These are the activations of a small network on made-up records, seen along a few directions, one row for each record.
After each row come some of the record's fields: Z, E, L, U, V, C, Y.
A field that a record lacks is written absent.
Other fields move the rows too, some of them a lot.
(in the rows, 500 means zero)
Random noise pushes rows far along 3 fixed directions. That doesn't count. These rows show it; they differ only by the noise:
[587 563 485 408 396 558 552 148 518 553 571 425 462 554 360 543 640 345
 447 630 500 535 394 469]
[603 598 328 554 474 471 639 475 339 484 453 513 430 468 464 671 465 635
 388 456 347 441 589 612]
[619 617 499 441 399 517 620 200 460 532 569 479 461 493 374 613 551 473
 411 554 462 584 428 512]
[491 540 344 504 519 468 601 579 433 571 415 480 484 563 476 572 573 501
 481 463 409 470 584 511]
[505 523 382 459 481 512 557 427 485 576 463 441 479 587 434 532 633 398
 487 546 454 470 511 478]

[605 458 483 539 369 610 326 279 533 363 641 388 500 480 484 481 445 540
 452 580 559 424 364 578]  Z=z1 E=e2 L=l3 U=u2 V=v1 C=c6 Y=absent
[590 549 636 433 406 498 558 223 535 430 567 512 513 400 410 509 528 509
 481 574 560 603 363 535]  Z=z1 E=e1 L=l2 U=u1 V=v2 C=c6 Y=y3
[592 580 471 493 491 501 530 436 326 481 426 507 356 471 444 596 446 553
 330 566 393 367 588 561]  Z=z1 E=e1 L=l2 U=u3 V=v2 C=c5 Y=y1
[551 604 505 518 483 466 619 464 378 491 524 570 497 477 477 569 433 602
 429 450 399 567 558 539]  Z=z1 E=e2 L=l2 U=u4 V=v1 C=c8 Y=y2
[516 525 431 524 528 529 572 524 377 436 482 499 406 422 480 563 514 599
 454 506 395 360 581 533]  Z=z2 E=e1 L=l1 U=u4 V=v2 C=c2 Y=y3
[336 552 686 419 604 401 614 749 586 632 438 643 603 503 554 465 502 501
 611 306 497 830 513 410]  Z=z2 E=e2 L=l2 U=u8 V=v1 C=c9 Y=y2
[400 502 566 399 587 484 535 629 464 544 494 559 480 520 521 428 583 512
 530 497 488 481 543 441]  Z=z2 E=e2 L=l2 U=u4 V=v2 C=c2 Y=y3
[560 493 498 513 445 531 490 421 683 502 572 418 649 476 457 500 525 422
 654 404 646 723 382 530]  Z=z2 E=e1 L=l3 U=u9 V=v1 C=c6 Y=absent
[340 482 594 447 510 550 468 456 583 529 525 487 512 613 496 395 590 392
 502 581 569 578 447 357]  Z=z1 E=e2 L=l2 U=u5 V=v1 C=c8 Y=absent
[530 449 584 478 401 556 418 389 605 457 611 510 591 470 493 474 495 505
 562 454 631 612 390 527]  Z=z2 E=e1 L=l2 U=u1 V=v2 C=c6 Y=absent
[515 535 476 505 516 443 527 669 433 481 455 631 459 408 581 505 343 685
 446 378 435 487 571 573]  Z=z2 E=e1 L=l2 U=u9 V=v2 C=c4 Y=y2
[413 469 437 495 487 527 482 572 442 555 463 427 447 550 564 426 533 471
 442 561 460 371 543 401]  Z=z1 E=e2 L=l1 U=u2 V=v2 C=c3 Y=y2
[493 498 514 501 610 520 476 480 536 524 438 524 478 498 464 501 554 457
 560 566 494 473 488 502]  Z=z1 E=e1 L=l3 U=u6 V=v1 C=c1 Y=y3
[366 450 588 372 548 554 484 624 684 664 533 487 606 643 512 333 662 275
 643 504 657 663 377 333]  Z=z2 E=e1 L=l3 U=u2 V=v1 C=c2 Y=y2
[719 449 371 602 257 509 441 412 423 360 628 364 470 493 433 654 311 614
 432 521 456 406 466 643]  Z=z2 E=e1 L=l3 U=u9 V=v1 C=c6 Y=y1
[498 573 476 487 504 430 667 448 463 591 483 435 553 486 424 544 541 460
 470 502 506 642 556 484]  Z=z1 E=e2 L=l2 U=u2 V=v2 C=c3 Y=absent
[557 590 604 528 480 504 516 481 472 524 532 618 516 453 557 569 335 716
 374 381 455 508 485 550]  Z=z1 E=e2 L=l3 U=u7 V=v1 C=c5 Y=y2
[342 440 553 500 646 560 419 826 555 593 407 609 552 569 617 376 539 512
 592 334 549 463 558 487]  Z=z2 E=e1 L=l2 U=u7 V=v2 C=c7 Y=y2
[514 520 422 508 480 479 514 699 430 481 515 482 506 524 529 563 426 576
 476 491 476 449 515 484]  Z=z2 E=e1 L=l3 U=u2 V=v1 C=c2 Y=y1
[533 449 405 541 486 416 466 583 406 539 429 426 521 578 510 591 489 521
 414 512 431 332 591 468]  Z=z1 E=e2 L=l3 U=u7 V=v1 C=c5 Y=y1
[502 489 219 654 651 505 544 701 258 373 356 593 361 400 640 631 426 663
 413 457 287 257 707 710]  Z=z2 E=e1 L=l2 U=u5 V=v1 C=c8 Y=y2
[402 496 702 359 525 539 412 490 533 621 502 478 497 583 577 385 494 465
 482 478 573 528 433 303]  Z=z1 E=e2 L=l1 U=u3 V=v2 C=c5 Y=y2
[553 482 406 500 413 515 448 313 539 435 483 424 462 569 433 511 563 332
 580 556 539 489 415 479]  Z=z1 E=e1 L=l1 U=u8 V=v1 C=c9 Y=y1
[663 500 406 560 449 553 468 328 302 376 484 448 261 464 527 538 356 645
 251 675 327 124 596 661]  Z=z1 E=e1 L=l2 U=u3 V=v2 C=c5 Y=y3
[391 404 416 477 435 512 434 607 541 577 467 417 528 659 515 444 526 477
 497 502 512 399 497 406]  Z=z1 E=e1 L=l3 U=u1 V=v1 C=c3 Y=y2
[560 597 551 565 499 450 572 477 438 379 520 640 498 300 582 645 277 766
 480 335 523 664 486 672]  Z=z2 E=e1 L=l2 U=u8 V=v1 C=c9 Y=absent
[383 568 713 480 683 512 533 604 537 603 452 730 509 389 613 440 502 503
 552 393 546 648 480 491]  Z=z2 E=e2 L=l2 U=u6 V=v1 C=c1 Y=y2
[439 400 416 614 604 613 281 630 416 415 419 572 433 525 660 401 383 591
 441 535 399 166 568 589]  Z=z1 E=e2 L=l2 U=u6 V=v1 C=c1 Y=y2
[562 512 490 524 483 502 551 456 472 510 443 481 533 523 379 555 572 416
 528 481 537 489 498 454]  Z=z1 E=e1 L=l1 U=u7 V=v2 C=c7 Y=y1
[503 525 556 483 481 447 537 560 576 525 524 551 636 451 486 508 539 434
 588 406 545 659 494 499]  Z=z2 E=e1 L=l2 U=u1 V=v2 C=c6 Y=y1
[445 534 492 550 558 382 613 845 449 506 399 592 577 423 587 573 496 593
 544 303 431 591 628 551]  Z=z2 E=e2 L=l2 U=u1 V=v2 C=c6 Y=y1
[375 346 387 474 480 546 297 565 578 517 437 408 520 631 565 369 585 420
 491 581 490 269 491 441]  Z=z1 E=e2 L=l3 U=u1 V=v1 C=c4 Y=y2
[506 446 396 514 446 460 543 492 434 520 491 437 470 553 457 540 533 534
 397 609 445 368 551 467]  Z=z1 E=e1 L=l3 U=u4 V=v1 C=c3 Y=y3
[408 432 407 565 493 540 416 588 477 475 476 449 488 589 516 451 526 471
 535 572 491 410 552 415]  Z=z1 E=e2 L=l1 U=u5 V=v1 C=c8 Y=absent
[500 478 489 507 456 490 539 573 485 520 581 479 508 546 511 495 491 554
 542 483 498 468 547 535]  Z=z2 E=e1 L=l2 U=u4 V=v2 C=c2 Y=y3
[451 521 635 529 613 489 510 669 481 528 444 658 461 508 571 467 453 616
 502 437 462 557 564 497]  Z=z1 E=e2 L=l2 U=u6 V=v1 C=c1 Y=y3
[504 401 439 498 341 462 407 498 475 493 556 416 454 624 470 529 464 495
 390 535 459 369 525 446]  Z=z2 E=e1 L=l2 U=u1 V=v1 C=c4 Y=y1
[494 604 670 577 641 475 574 607 499 524 515 767 531 304 618 536 322 705
 515 331 550 656 432 599]  Z=z2 E=e1 L=l3 U=u6 V=v1 C=c1 Y=y2
[496 417 362 497 511 529 469 641 541 507 472 376 518 666 529 443 604 424
 562 552 493 428 517 445]  Z=z1 E=e2 L=l3 U=u2 V=v1 C=c2 Y=y3
[392 572 805 350 500 411 568 584 449 660 548 522 444 542 494 484 439 531
 363 476 508 632 526 339]  Z=z2 E=e2 L=l2 U=u3 V=v2 C=c5 Y=y1

Here are new rows. What are their fields?
[612 579 570 573 365 490 561 423 417 378 581 532 529 383 528 570 292 731
 429 372 416 525 450 592]  Z=z1 E=e2 L=l1 U=u1 V=v2 C=c6 Y=y2
[471 468 383 480 476 477 563 555 465 584 476 347 561 551 468 564 519 466
 527 470 487 526 613 396]  Z=z2 E=e1 L=l1 U=u2 V=v2 C=c3 Y=absent
[496 422 308 500 475 447 521 480 522 561 465 361 550 634 451 490 626 390
 523 598 491 386 558 428]  Z=z1 E=e1 L=l3 U=u4 V=v1 C=c3 Y=y3
[645 561 655 502 347 514 547 220 572 440 641 514 535 400 435 524 504 528
 543 477 581 677 338 479]  Z=z1 E=e2 L=l1 U=u1 V=v2 C=c6 Y=y3
[551 498 414 565 501 433 560 532 491 431 467 500 458 463 508 603 452 577
 493 471 399 500 525 589]  Z=z2 E=e1 L=l3 U=u8 V=v1 C=c9 Y=y3
[349 489 631 361 483 445 570 527 583 709 567 454 587 633 457 458 605 394
 491 464 542 665 454 297]  Z=z2 E=e2 L=l3 U=u4 V=v1 C=c3 Y=y2
[365 503 571 367 545 528 555 472 610 588 507 445 592 572 409 442 682 332
 579 515 598 626 479 398]  Z=z2 E=e1 L=l2 U=u4 V=v2 C=c2 Y=absent
[552 436 322 662 479 514 421 703 608 456 470 444 663 500 574 476 441 562
 687 339 601 560 499 618]  Z=z1 E=e1 L=l3 U=u9 V=v1 C=c6 Y=absent
[348 479 503 487 637 523 518 664 483 574 435 606 549 478 558 476 551 477
 551 473 475 568 570 486]  Z=z2 E=e2 L=l2 U=u5 V=v1 C=c8 Y=y2
[421 474 494 457 575 527 529 523 499 486 493 494 463 503 521 421 607 447
 491 561 493 391 526 502]  Z=z2 E=e1 L=l2 U=u4 V=v2 C=c2 Y=y3
[516 534 594 459 565 519 501 432 502 535 513 539 423 461 425 549 485 517
 489 575 434 471 468 481]  Z=z2 E=e1 L=l3 U=u6 V=v1 C=c1 Y=y3
[514 480 397 533 521 529 414 381 613 413 514 454 487 489 475 467 550 381
 563 560 510 463 442 575]  Z=z2 E=e1 L=l3 U=u8 V=v1 C=c9 Y=absent
[516 602 616 486 546 479 583 443 599 516 493 604 589 375 489 438 591 487
 645 390 586 721 433 549]  Z=z1 E=e2 L=l2 U=u1 V=v2 C=c6 Y=y3
[507 410 408 568 414 378 522 774 465 521 485 486 514 568 547 609 390 710
 449 390 411 460 620 491]  Z=z2 E=e1 L=l3 U=u1 V=v1 C=c4 Y=y3
[422 523 460 546 623 411 612 725 511 567 438 552 564 525 557 539 573 525
 607 409 488 664 567 452]  Z=z1 E=e2 L=l3 U=u5 V=v1 C=c8 Y=y3
[586 550 431 558 539 608 433 228 490 401 473 466 428 441 427 563 500 472
 471 608 461 367 446 604]  Z=z1 E=e1 L=l3 U=u6 V=v1 C=c1 Y=absent
[477 492 532 540 458 552 396 395 632 475 526 476 539 478 552 416 540 397
 651 515 596 570 400 478]  Z=z1 E=e2 L=l1 U=u8 V=v1 C=c9 Y=absent
[426 504 399 530 556 441 579 583 519 498 497 455 517 568 454 521 504 462
 512 512 480 522 545 479]  Z=z2 E=e1 L=l3 U=u5 V=v1 C=c8 Y=absent
[359 376 419 510 663 549 313 684 546 570 374 533 514 598 586 317 563 364
 632 588 530 269 478 452]  Z=z1 E=e1 L=l3 U=u6 V=v1 C=c1 Y=y2
[364 473 533 440 734 583 414 506 542 558 370 591 429 470 591 379 662 306
 601 531 551 424 477 501]  Z=z2 E=e1 L=l2 U=u6 V=v1 C=c1 Y=y2
